Each row below is a small network's average activation on inputs in which a field has the value named, seen along a few directions.
Related values have similar rows: they may be neighbours, one step apart, or belong to one group.
In the rows, 500 means zero.
Random noise pushes rows far along 2 fixed directions. That doesn't count. These rows show it; they differ only by the noise:
[491 664 549 474 387 338 595 378 375 433 528 268 512 516 570 635]
[493 694 541 521 360 293 596 376 390 413 546 284 538 514 588 622]
[478 374 582 133 648 714 609 405 260 642 356 193 307 577 439 697]
[523 577 408 823 477 212 696 425 420 578 491 574 628 702 736 412]


Values of Bulo:
k8: [574 298 347 536 607 602 559 548 433 786 520 774 562 336 611 204]
k12: [434 509 364 632 520 440 461 627 605 557 434 840 565 694 380 411]
k13: [573 351 639 488 699 573 306 483 544 595 577 658 500 467 328 501]
k14: [564 129 332 516 895 722 679 503 380 894 227 528 390 766 650 387]
k10: [605 444 395 761 704 590 637 582 602 503 639 722 615 525 579 487]
k9: [511 466 583 380 587 405 379 541 583 625 491 779 475 559 402 286]
k5: [421 592 444 168 393 721 420 469 491 499 264 251 402 307 227 529]
k4: [449 536 665 609 428 441 498 439 690 207 469 585 393 524 556 664]
k15: [451 436 479 241 413 809 353 531 445 556 265 244 326 609 504 563]
k11: [331 386 697 338 674 876 384 677 539 477 562 517 397 466 322 649]
k2: [638 257 163 827 767 545 721 699 407 989 391 839 564 774 690 250]
k7: [480 322 304 531 551 518 442 532 635 846 471 799 661 604 596 111]
k3: [369 448 453 554 456 409 430 624 439 299 259 558 407 595 504 438]
k1: [661 518 763 136 421 594 375 418 418 237 833 243 452  87 273 666]
k6: [518 183 435 800 739 599 750 501 586 591 448 610 470 718 647 456]
A value of Bulo combines one of 3 hidden first parts with one of 5 second parts; all combinations occur once.
Q: Changing only the second part turns k15 into k3. k5 has the same second part as k15; what does that change turn k5 into?
A: k12
Q: Changing only the second part turns k6 into k4. k1 has the same second part as k6; what does that change turn k1 into?
A: k13

Values of Nek:
g2: [586 577 352 458 235 387 625 507 461 402 487 366 544 452 579 490]
g11: [476 626 607 198 390 541 356 426 486 520 581 279 559 237 349 518]
g12: [429 564 479 486 527 631 617 564 605 475 401 301 459 549 525 645]
g18: [489 408 439 298 521 568 428 411 318 622 487 390 396 475 510 375]
g13: [448 441 670 365 540 633 352 450 654 380 436 455 405 586 430 624]
g20: [576 459 521 442 645 730 678 555 377 518 396 313 420 533 512 599]
g5: [496 539 617 423 522 298 491 451 510 301 650 519 481 392 489 625]
g10: [430 682 659 524 351 248 378 509 640 438 520 488 558 463 472 453]
g6: [535 566 394 503 551 653 451 600 455 679 485 655 558 443 398 392]
g4: [390 420 462 539 535 471 478 482 431 640 387 571 577 766 597 376]
g19: [650 408 603 174 598 612 511 387 478 528 636 421 493 408 378 612]
g8: [554 282 544 550 699 579 518 408 432 718 503 477 479 503 612 396]
g1: [523 483 447 599 403 442 580 528 445 527 523 476 574 411 733 577]
g14: [610 525 512 453 531 701 490 604 534 596 675 540 402 443 375 504]
g17: [374 598 368 468 316 361 569 439 429 492 359 459 531 501 473 600]
g16: [518 254 500 621 747 577 571 494 400 541 518 425 519 664 472 560]
g9: [502 802 593 565 256 352 298 534 600 320 461 486 502 304 393 489]
g7: [422 347 539 372 572 660 524 591 477 471 572 637 388 455 346 473]
g3: [534 134 435 412 824 852 504 611 492 612 229 814 272 657 435 412]
g15: [388 572 522 492 503 478 449 421 527 322 483 346 391 570 468 713]
A value of Nek combines one of 5 hidden first parts with one of 4 second parts; all combinations occur once.
Q: Changing only the second part turns g1 into g8. g20 has the same second part as g1; what does that change turn g20 into?
A: g16
Q: Changing only the second part turns g11 into g6. g10 has the same second part as g11; what does that change turn g10 into?
A: g9
Q: Changing only the second part turns g19 into g14. g13 has the same second part as g19; what does that change turn g13 into?
A: g3
